These are the activations of a small neural network, seen along a few directions. Each row is one input.
In each table, some parts of the input vary, and every possible input appears once, in random order.
Descriptions start from the smaller parts, as in this example, which fits no table here: one of 4 places along a line, together with either a single point or one of 11 places around a ring or (one of 2 separate values, together with one of 8 places around a ring).
Shared parts are said once, and a part with two or three values counts as separate values.
(in the rows, 128 means zero)

Other details of the inputs vary at random and push rows far along three fixed directions, the same in every table; ignore that.
These rows show it; all are for the same input, with only those details redrawn:
[142 118 124 150 152 126  61 164 124 104  89]
[119 117 149 126 156 150  87 142 114 119  91]
[130 129 137 136 139 120 116 132 119 112 126]
[105 129 164 134 127 117 144 121 126 122 130]
[129 127 138 122 151 141 111 127 109 115 121]
[157 140 103 152 128  91 122 135 124  96 155]
[150 151 111 117 134 114 168  96 103 106 187]
[101 115 171  98 169 182 102 121  99 132  90]

Table:
row 1: [118 129 152 128 125 134 164 136 121 130 138]
row 2: [137 135 104 123 123 112  82 147 141 108 126]
row 3: [123 140 124 115 123 141 139 111 117 157 128]
row 4: [156 129 103 124 126 116 151  98 126 137 146]
row 5: [126 135 138 140  92  88 115 156 169 142 118]
row 6: [122 149 127  92 137 141 140 119 125 115 145]
row 7: [136 120 146 135 145 149 106 139 122 140  81]
row 8: [104 118 147 114 119 123 168  76 129 147 142]
row 9: [111 127 115 179 107 106 116 139 150 123 158]
row 10: [ 92 122 180 119 104 111 165  92 128 156 149]
row 11: [151 123  95 120 168 151 105 116 110 101 112]
row 12: [202 132  38 135 158 138 111 146 112  88 140]
row 13: [113 145 154 102 135 145 142 135 138 130 120]
row 14: [170 128  85 140 123 103  96 167 142  82 139]
row 15: [124 149 115 121 102  97 161  99 122 143 183]
row 16: [ 79 119 180 170 112 137 140 154 162 164 109]
row 17: [ 87 117 180 126 126 156 167 128 126 141 103]
row 18: [ 99 107 141 154 103 110 118 138 141 122 112]
row 19: [154 158 106 152 109  84 148 145 139 132 156]
row 20: [137 128 108 165 106  80 118 124 139 105 141]
row 21: [124 126 107 158 148 154  93 149 127 117 130]
row 22: [ 74  94 177 194  64  65 118 163 183 144  88]
row 23: [109 120 151 171 117  97 110 147 149 111  92]
row 24: [117 126 162 116 116 129 160 145 146 123 128]
row 25: [118 129 125 126 103 105 168 108 119 121 183]
row 26: [123 105 128 151 105 110 132 142 156 143 108]
row 27: [ 83 101 158 125 102 122 163 105 144 151 124]
row 28: [105 129 161  88 120 129 160  89 126 126 158]
row 29: [143 134 122 124  98 106 177 113 121 145 181]
row 30: [134 123  82 150 135 114  72 145 141 108  98]
row 31: [151 148 116 100 130 116 165 102 121  99 181]
row 32: [178 127  96 165 116  85  80 160 137 125 126]
row 33: [134 127 117 108 111 124 161  98 106 139 182]
row 34: [143 127 102 121 151 186 106 121 108 155 145]
row 35: [122 133 109 169  89  73 111 141 153 132 127]
row 36: [153 117 130 154 106  97 101 190 168 120 101]
row 37: [104 153 153  94 145 159 176 107 103 146 145]
row 38: [102 128 141 127 116 126 147 115 146 161 110]
row 39: [120 120 146 115 162 167 134 117 121 129  90]
row 40: [102 120 150 147 157 185 101 155 129 143  97]
row 41: [165 161  84 132 124 114 156 121 119 128 159]
row 42: [119 137 151 152 116 106 167 123 138 123 129]
row 43: [131 119 126 128 123 126 114 107 119 136 125]
row 44: [173 122  50 113 150 144 111 109 101  97 156]
row 45: [110  93 157  90 136 171  76 143 128 144  85]
row 46: [128 148  92 128 134 117 156 108 128 109 148]
row 47: [ 97 154 154 109 131 149 192  97 114 143 140]
row 48: [161 112  95 162 129 113 104 170 149 120  94]
row 49: [115  97 151 116 139 178  91 142 115 159  71]
row 50: [180 127 112 140 135 113  74 174 149 113  99]
row 51: [107 110 140 108 151 155 118  95 116 128 105]
row 52: [ 59 120 191 161  77  85 202 124 159 130 134]
row 53: [166 124 108  53 154 193 127 106  91 142 150]
row 54: [154 137  69 114 156 156  73 123  96 111 122]
row 55: [164 131 111  74 168 195 140 114  75 141 146]
row 56: [166 137  80 149 120  96 132 144 120  91 171]
row 57: [ 88 123 146 132 115 149 152 101 129 162 164]
row 58: [132 138  89 116 120 118 149  92 126 136 157]
row 59: [172 140  89  93 147 168 168 102  84 130 164]
row 60: [122 111 132 117 115 123 106 143 141 111 127]
row 61: [ 73 117 200 112 141 152 140 116 120 141 101]
row 62: [142 141 113 119 127 130 115 131 118 150 134]
row 63: [184 151  87 156 130  90 130 144 124  97 162]
row 64: [145 128 127 107 154 154 153 103 116 140 120]
row 65: [141 149 133  57 159 186 145 109 103 147 135]
row 66: [128 106 166  91 149 172  77 139 129 152  75]
row 67: [101 122 145 115 168 181 102 142 128 139  58]
row 68: [119 146 128 119  85  81 159 113 153 135 173]
row 69: [138 128 118 133 128 109 110 120 116 114 147]
row 70: [135 149  96 152 104  76 125 130 134 112 166]
row 71: [109 140 179 134  98  87 185 129 165 122 145]
row 72: [ 99 129 147 157 127 111  88 168 145 122  88]
row 73: [114 133 134 159 112  98 141 148 166 142  97]
row 74: [127 108 150 100 135 145  80 130 132 136 100]
row 75: [132 141  98 150 134 118  99 146 127 106 111]
row 76: [107 109 132 106 152 171 138 116 116 121 106]
row 77: [144 130 128 117 127 136 142  99 110 146 136]
row 78: [154 119 134 147 148 132  72 169 127 133  80]
Describe the family of inputs behind these rows.
> one of 6 places around a ring, together with either a single point or (one of 3 separate values, together with one of 4 places along a line)
The inputs of row 23 and row 20 match in every part but the place on the ring of 6. If row 46 is changed in the same way as row 23 into row 20, which row does it become?
> row 30
The inputs of row 52 and row 22 match in every part but the place on the ring of 6. If row 31 is changed in the same way as row 52 into row 22, which row does it become?
> row 74
Start at row 5 and move only the place on the ring of 6, one step at a time. The first step leads to row 68. Which rows follow, in order?
> row 2, row 6, row 13, row 65
List by row number the other rows that have the place on the ring of 6 in common with row 40.
> row 1, row 12, row 13, row 17, row 24, row 37, row 39, row 42, row 47, row 63, row 67, row 71
Which other rows does row 25 become when the place on the line of 4 takes its other values? List them by row number.
> row 18, row 44, row 60
Which other rows does row 27 become when the choice among 3 separate values takes its other values? List them by row number.
> row 8, row 58
Which other rows does row 38 become when the choice among 3 separate values takes its other values? List them by row number.
> row 4, row 26

Table:
row 79: [137 156 138 137  61  45 216 125 174 132 193]
row 80: [189 146  47  91 176 196 119 110  84 136 146]
row 81: [ 43 110 236 159 123 143 154 158 152 149  70]
row 82: [192 142  79  82 196 177 123 108  74  78 140]
row 83: [ 50 142 199 101 147 166 234  70 113 139 130]
row 84: [ 77  82 152 121 142 173  54 121 112 149  74]
row 85: [ 71 138 223  87 137 168 224  92 111 147 151]
row 86: [103 118 181  99 171 166  91 154 126 105  50]
row 87: [183 171  92 127 128  93 161 140 122  83 196]
row 88: [104 100 136 192  69  42  76 157 178 116 119]
row 89: [130 132 140  28 148 196 138  73  84 171 147]
row 90: [ 97 128 105 119 121 136 138  72 107 140 170]
row 91: [ 92 102 153 143  97  90  54 152 159 124  94]
row 92: [189 115  66 180 127 108  59 193 150 117  91]
row 93: [169 171  70 161 136 108 169 130 117  96 191]
row 94: [171 100  75 143 144 151  21 164 120 144  75]
row 95: [118 151 135 177  91  48 234 111 154  92 181]
row 96: [131 108 136 188  65  45  92 172 188 145 107]
row 97: [191 148  29 121 134 133 114 101 101 140 177]
row 98: [119  99 168 105 148 179  88 156 133 157  58]
The inputs of row 86 and row 89 match in every part but one. If row 95 is changed in the same way as row 86 into row 89, which row does it become?
> row 94
Describe the family of inputs behind these rows.
> one of 4 places along a line, together with one of 5 places along a line
Start at row 90 and move only the place on the line of 5, one step at a time. The first step leads to row 97. Which rows follow, in order?
> row 80, row 93, row 83
Which other rows does row 80 become when the place on the line of 4 takes its other values? List them by row number.
> row 79, row 92, row 98
